These are the activations of a small neural network, seen along a few directions. Each row is one input.
Each table varies a few parts of the input and shows all the possible inputs, shuffled.
Descriptions start from the smaller parts, as in this example, which fits no table here: one of 6 places along a line, together with either a single point or one of 11 places along a line or (one of 2 separate values, together with one of 8 places around a ring).
Shared parts are said once, and a part with two or three values counts as separate values.
In the rows, 128 means zero.

Other details of the inputs shift rows strongly along two fixed directions, in all tables alike. That doesn't count.

Rows:
row 1: [109 123  62  96 169 207 180  97 101  83  69 124]
row 2: [ 94  95 130 182 191 212 139 135  67  88  85 115]
row 3: [ 70  98 134 162 177 204 151 119  69  64  93 115]
row 4: [166 126 171  93 166 133 100 184 159 135 180 176]
row 5: [133 133 158 115 150  55  80 192 130 132 113 175]
row 6: [151 149 133 169  64 149 143  74 150 135 216  79]
row 7: [152 141 152  21 146  95 138 146 166 135 130 136]
row 8: [130 133 183  78 152 129 153 184 166 122 179 168]
row 9: [182 157  87 161  60 146 114  66 183 170 138 106]
row 10: [118 141 166 122 151  58 121 207 135 145 105 166]
row 11: [118 149 140 174  39 119 146  62 177 153  96  85]
row 12: [147 121 180  79 147  89  82 159 167 149  75 156]
row 13: [ 82 108 126 168   6 130 111  92 110 205 149 105]
row 14: [162 133 121 183  80 148 120  70 161 149 215  94]
row 15: [113 135 173  84 141  36 116 176 116 114 127 142]
row 16: [131 129  31 146 184 175 125 130  55  81 109 152]
row 17: [104 106  99 144 178 191 145 110  85 105  20 110]
row 18: [115 113 223  86 154  93 109 170 137 115 154 126]
row 19: [147 172  81 166  52  92 148  84 133 136 191  92]
row 20: [ 68 120  83 160 163 148 157 127  51  64  67 129]
row 21: [ 81  73  49  92 130 216 149 129  33 130 120 145]
row 22: [148 155 125  95 155  81 144 209 148 148 146 179]
row 23: [144 129 130 171  61 104 104  42 167 163 110  75]
row 24: [132 177  79 183  46 107 167  98 153 140 176 116]
row 25: [153 130 179  99 166 137 141 200 164 147 171 168]
row 26: [ 95  98  73 157 185 133 115 107  41  73  81 119]
row 27: [126  96 211 101 169  92  86 165 147 128 152 141]
row 28: [122 114  32 130 191 156 137 110  53  77 122 133]
row 29: [137 110 210 118 161 111  76 183 148 132 139 160]
row 30: [169 162  94 167  59 150 156  82 189 181 129  97]
row 31: [171 145  88 144  67 128 125  45 180 167 151  87]
row 32: [127 124 193  48 139  71 117 143 154 132  89 124]
Each input here is: one of 2 separate values, together with either a single point or (one of 3 separate values, together with one of 5 places around a ring).
Changing only the choice among 2 separate values turns row 14 into row 27. The same change can be made to row 8. Which row results?
Answer: row 3

Rows:
row 33: [123 148 177 115 103  48 111 153 170 158 132 144]
row 34: [101 111 121 170 149 148 120 112  86 101 105 116]
row 35: [153 134 185 106 116 115 124 161 184 159 196 150]
row 36: [120 110 110 127 141 162 122  88 113 115  65 100]
row 37: [143 143 143  78 113  70 125 170 166 151 172 166]
row 38: [142 132  80 125 110 154 160  87 124 126 128 111]
row 39: [157 146 137  74 133  83 136 174 168 148 143 167]
row 40: [136 126  72 105 163 189 141 100 115 110 100 116]
row 41: [118 113 199  97 167  97  99 186 133 113 126 148]
row 42: [135 158 124 194  22  97 118  74 167 170 126  96]
row 43: [114 125 115 138 124 141 140  90 114 123  75 101]
row 44: [123 105 133  55 240 133 133 207  90  89 125 189]
row 45: [133 127 165 211  38 133 114  81 168 161 161  78]
row 46: [125 121 102 146 147 184 136 117  89 100 155 126]
row 47: [ 99 132 113 169 131 134 122 119  90 119 104 105]
row 48: [125 117  74 136 152 161 146 130  72 105 134 135]
Changing only one part turns row 40 into row 39. The same change can be made to row 36. Which row results?
Answer: row 42
Describe the family of inputs behind these rows.
Answer: one of 2 separate values, together with one of 8 places along a line

Rows:
row 49: [ 93  92 174  22 225  97 119 222  95 104  86 189]
row 50: [112 129 105 144 117 138 134  94 111 115  92 108]
row 51: [127 125  98 125 163 148 131 127  98  97 136 131]
row 52: [137 140  82 160 110 149 143 102 127 128 130 113]
row 53: [166 165 164 100  57  53 125 140 211 184 176 135]
row 54: [ 99  95 181  36 229 108 112 228  96 100  91 190]
row 55: [139 135  86 143 112 163 136  84 128 135 124 110]
row 56: [136 135  87 158 133 152 140 110 106 114 135 122]
row 57: [124 129  84 154  97 153 146  99 107 131 145 109]
row 58: [113 111 136 138 149 160 129 112 110 112 106 107]
row 59: [134 123 106 146 129 177 145  96 120 117 140 107]
row 60: [122 130 109 183 114 138 126  98 109 120 114 105]
row 61: [154 152 220 136  51  50 100 149 220 193 183 133]
row 62: [123 126 142 117 140 106 124 148 134 127 100 140]
row 63: [135 129 132 144  96 125 118  95 146 147 109 108]
row 64: [130 125 103 155 130 178 139 108 110 115 140 117]
row 65: [110 113 121 136 166 138 121 124  88  90 104 125]
row 66: [150 151 175 106  87  71 117 170 187 175 190 155]
Changing only one part turns row 62 into row 52. The same change can be made to row 50. Which row results?
Answer: row 53
Describe the family of inputs behind these rows.
Answer: one of 2 separate values, together with either one of 4 places along a line or one of 5 places along a line
